Each row below holds a small network's activations on one record, seen along a few directions.
Each row is followed by the record's values for the fields G, Z, M, H, T, Y, E.
Not every record has every field; a missing one is written none.
The largest differences between rows may come from other fields.
Strong random noise was added to every row along 2 fixed directions; ignore it. To show where, here is one row again and again, with new noise each time:
-212 77 -15 368 240 -282 -137 -265 299 80 82 -12 -99 46 -150
-99 43 -28 393 86 343 -43 -8 -172 -112 -50 217 -273 290 -111
81 66 201 169 223 244 93 76 -4 -93 10 40 -191 169 -261
433 99 610 -229 432 222 363 292 181 -106 85 -220 -85 13 -523

-40 95 -80 67 152 465 75 186 -273 -22 -72 66 -163 417 -263 -> (G g1; Z z2; M m1; H h2; T none; Y none; E none)
-180 4 -157 274 -52 -249 -178 -231 76 18 -161 19 -154 -313 241 -> (G g2; Z z3; M m1; H h1; T t6; Y y3; E e1)
36 -11 -74 386 121 210 -157 301 159 -153 -379 144 -404 -277 342 -> (G g2; Z z2; M none; H h1; T t2; Y y5; E e3)
149 -8 81 -147 272 95 106 241 61 169 -64 -134 -18 123 -155 -> (G g1; Z z2; M m1; H h2; T none; Y none; E none)
36 71 109 120 -44 96 92 27 -100 -71 -149 12 -181 -161 47 -> (G g2; Z z3; M m1; H h1; T t6; Y y2; E none)
282 -110 197 -208 -105 505 282 361 -538 -132 97 156 20 384 -203 -> (G g1; Z z2; M m2; H h2; T none; Y none; E none)
187 -147 109 -311 -268 325 129 387 -232 -102 -233 59 -73 83 113 -> (G g1; Z z2; M none; H h1; T t6; Y y2; E e1)
-15 -166 -231 -31 -171 0 -243 -6 293 99 -207 84 -89 -261 522 -> (G g2; Z z2; M none; H h1; T t7; Y y1; E e5)
-22 54 3 -122 -222 360 162 -8 -481 -171 6 104 93 216 53 -> (G g1; Z z3; M m1; H h1; T t5; Y y2; E none)
495 118 547 -391 280 82 316 508 207 -46 -70 -270 -122 -392 -149 -> (G g2; Z z3; M none; H h1; T t2; Y y5; E e3)
-196 -86 -190 292 113 -241 -218 38 415 91 -338 34 -111 -229 237 -> (G g1; Z z2; M none; H h1; T t6; Y y2; E e1)
110 122 89 208 -102 339 16 99 -337 -366 -120 203 -271 -9 166 -> (G g2; Z z2; M none; H h1; T t9; Y y5; E e4)
136 127 269 -58 147 91 309 -41 -306 -135 354 -61 161 202 -530 -> (G none; Z z2; M m2; H h2; T none; Y none; E none)
-193 -81 -247 52 -109 28 -92 80 -45 92 -92 -82 -96 13 56 -> (G none; Z z3; M m1; H h1; T t1; Y y3; E e5)
172 -183 180 -641 -293 86 69 216 -52 -4 -69 -52 158 4 285 -> (G g1; Z z2; M none; H h1; T t5; Y y2; E e4)
87 7 280 -242 -69 -579 -91 -225 333 59 173 -173 324 -539 218 -> (G g2; Z z3; M m2; H h1; T t5; Y y2; E e4)
-60 -7 -78 23 103 -83 -89 28 114 122 52 -56 82 243 -137 -> (G g1; Z z1; M none; H h2; T none; Y none; E none)
286 222 391 -115 219 -8 371 135 -32 -179 111 -235 62 -170 -337 -> (G none; Z z3; M none; H h1; T t2; Y y2; E e3)
213 31 278 -273 106 -5 66 17 111 -172 -83 -103 191 -189 34 -> (G g1; Z z2; M none; H h1; T t5; Y y5; E e4)
-171 51 -52 -59 169 -181 158 -78 -27 247 168 -64 8 415 -359 -> (G g1; Z z2; M m1; H h2; T none; Y none; E none)
-56 118 -33 286 -46 96 72 -46 -223 -304 -13 62 -110 32 -49 -> (G none; Z z2; M none; H h1; T t2; Y y2; E e3)
44 164 74 17 215 133 159 -23 -96 -12 45 -90 -17 277 -401 -> (G g1; Z z2; M m1; H h2; T none; Y none; E none)
-6 -188 -52 -407 -171 -249 -74 -23 424 247 102 -130 37 -128 232 -> (G g2; Z z2; M none; H h1; T t8; Y y1; E e1)
278 173 174 319 269 552 271 339 -390 -395 -223 209 -246 50 -206 -> (G g1; Z z3; M m2; H h1; T t2; Y y2; E e3)
115 6 185 -79 -196 161 21 111 -91 -148 -48 48 -63 -108 350 -> (G g2; Z z2; M none; H h1; T t4; Y y5; E none)
-294 97 -268 452 95 -132 -227 -38 68 26 -195 179 -379 -111 192 -> (G g2; Z z3; M m1; H h1; T t2; Y y2; E e3)
421 -88 344 -578 304 170 330 464 312 139 24 -160 92 -38 -273 -> (G g1; Z z3; M m2; H h1; T t8; Y y1; E e1)
-50 115 -27 451 8 -30 -169 -350 -258 -216 143 137 105 -89 -82 -> (G g2; Z z2; M m2; H h2; T none; Y none; E none)
-190 -61 -243 -3 66 54 -39 -2 208 183 -79 146 -83 288 3 -> (G g1; Z z2; M none; H h1; T t8; Y y1; E e1)
-91 78 60 -104 473 -390 75 -16 471 360 22 -282 12 131 -324 -> (G g1; Z z2; M m1; H h2; T none; Y none; E none)
223 99 273 367 253 347 137 161 -187 -279 -179 134 -233 -164 -249 -> (G g2; Z z3; M m2; H h1; T t1; Y y1; E e5)
27 128 65 48 75 -98 199 -201 -252 -48 265 -84 193 162 -337 -> (G g1; Z z2; M m2; H h2; T none; Y none; E none)
-332 -10 -181 96 73 -166 10 99 103 317 9 -62 -68 226 -203 -> (G g1; Z z3; M m1; H h1; T t1; Y y3; E none)
-78 87 10 274 -38 -25 -24 -238 -315 -81 212 180 -10 164 -198 -> (G g2; Z z2; M m2; H h2; T none; Y none; E none)
61 33 175 -437 9 -128 120 -62 -24 -53 132 -177 273 -89 -87 -> (G g1; Z z3; M m1; H h1; T t5; Y y2; E e4)
-128 84 -26 125 -239 255 -39 25 -258 -36 -48 170 -100 62 329 -> (G g2; Z z3; M m1; H h1; T t4; Y y5; E e2)
-8 -80 -193 -47 -68 462 48 146 -133 12 -177 252 -143 366 67 -> (G g1; Z z2; M none; H h1; T t8; Y y3; E e1)
-146 158 -150 468 261 -342 -160 -86 306 -48 -237 34 -153 -174 82 -> (G g1; Z z2; M none; H h1; T t2; Y y2; E e3)
-191 -44 -327 101 -13 -174 -261 -199 322 242 -184 18 -146 -167 375 -> (G g2; Z z3; M m1; H h1; T t8; Y y1; E e1)
312 -115 157 -582 -79 72 139 189 156 70 37 -223 69 -321 110 -> (G g2; Z z3; M m1; H h1; T t7; Y y1; E none)
332 34 404 -503 313 -379 266 213 363 111 174 -520 270 -327 -466 -> (G g1; Z z3; M none; H h1; T t1; Y y3; E none)
-25 164 82 413 165 190 50 -189 -285 -176 119 142 -58 101 -292 -> (G g2; Z z2; M m2; H h2; T none; Y none; E none)
-222 -108 -217 -20 -260 205 -188 -31 -167 17 -224 170 -243 18 478 -> (G g2; Z z3; M m1; H h1; T t5; Y y2; E e4)

Here are new rows. What are their fields?
177 -127 74 -611 241 255 214 529 360 352 -122 -170 -98 162 -119 -> (G g1; Z z3; M m1; H h1; T t8; Y y1; E e1)
87 -66 57 251 62 157 -95 151 87 -118 -209 -13 -175 -287 36 -> (G g2; Z z2; M none; H h1; T t1; Y y3; E e5)
213 -7 421 -514 11 -221 283 265 311 107 8 -280 149 -76 -230 -> (G g1; Z z2; M none; H h1; T t6; Y y2; E e1)
-215 -194 -389 -230 -374 -322 -169 -229 190 236 48 -27 175 82 391 -> (G g1; Z z2; M none; H h1; T t8; Y y1; E e1)
148 -70 186 -123 -114 375 253 365 -346 -101 -116 150 -46 107 -73 -> (G g1; Z z3; M m2; H h1; T t6; Y y2; E e1)
290 9 419 -249 -95 -112 179 132 204 -68 -66 -245 53 -399 56 -> (G g2; Z z2; M none; H h1; T t6; Y y2; E e1)
-137 52 -63 203 229 42 -101 -37 119 126 -76 -23 -234 79 -62 -> (G g2; Z z2; M m1; H h2; T none; Y none; E none)
79 -125 -166 -187 -86 524 -85 368 -24 131 -249 154 -278 87 264 -> (G g2; Z z3; M m1; H h1; T t8; Y y1; E e1)
-97 -28 -99 219 -83 163 50 32 -370 -110 -154 251 -112 92 33 -> (G g1; Z z3; M m2; H h1; T t6; Y y2; E e1)
197 52 154 -154 298 594 309 446 -228 33 -150 -7 -232 465 -363 -> (G g1; Z z2; M m1; H h2; T none; Y none; E none)
25 -128 22 -468 91 -354 129 77 369 334 207 -127 200 22 -142 -> (G g1; Z z3; M m2; H h1; T t8; Y y1; E e1)
38 124 211 55 29 -246 83 -303 -158 -118 397 -57 240 -18 -379 -> (G g2; Z z2; M m2; H h2; T none; Y none; E none)
-209 64 -109 381 296 -607 -333 -72 730 100 -143 -97 -151 -492 177 -> (G g2; Z z2; M none; H h1; T t2; Y y5; E e3)
50 101 218 -135 217 -395 202 -143 49 134 313 -121 219 160 -494 -> (G g1; Z z2; M m2; H h2; T none; Y none; E none)
-211 105 -52 121 143 -506 7 -326 31 202 294 -15 172 211 -339 -> (G g1; Z z2; M m2; H h2; T none; Y none; E none)
140 112 194 128 368 90 183 84 -106 -25 65 16 12 148 -384 -> (G g1; Z z2; M m2; H h2; T none; Y none; E none)
-55 -69 -246 -331 -188 470 167 181 -259 93 -43 74 -118 421 -15 -> (G g1; Z z3; M m1; H h1; T t8; Y y1; E e1)
-263 276 -66 698 328 -465 -169 -386 249 -87 67 80 -90 -255 -186 -> (G g2; Z z3; M m2; H h1; T t2; Y y2; E e3)
-417 1 -546 692 -117 384 -369 -147 -356 30 -293 393 -452 325 359 -> (G g2; Z z2; M m1; H h2; T none; Y none; E none)
-46 166 32 404 92 228 70 44 -331 -236 -13 285 -260 86 -175 -> (G g2; Z z3; M m2; H h1; T t2; Y y2; E e3)
-144 -67 -286 -18 -215 120 -77 9 -361 174 -5 117 -29 409 76 -> (G g1; Z z2; M m1; H h2; T none; Y none; E none)
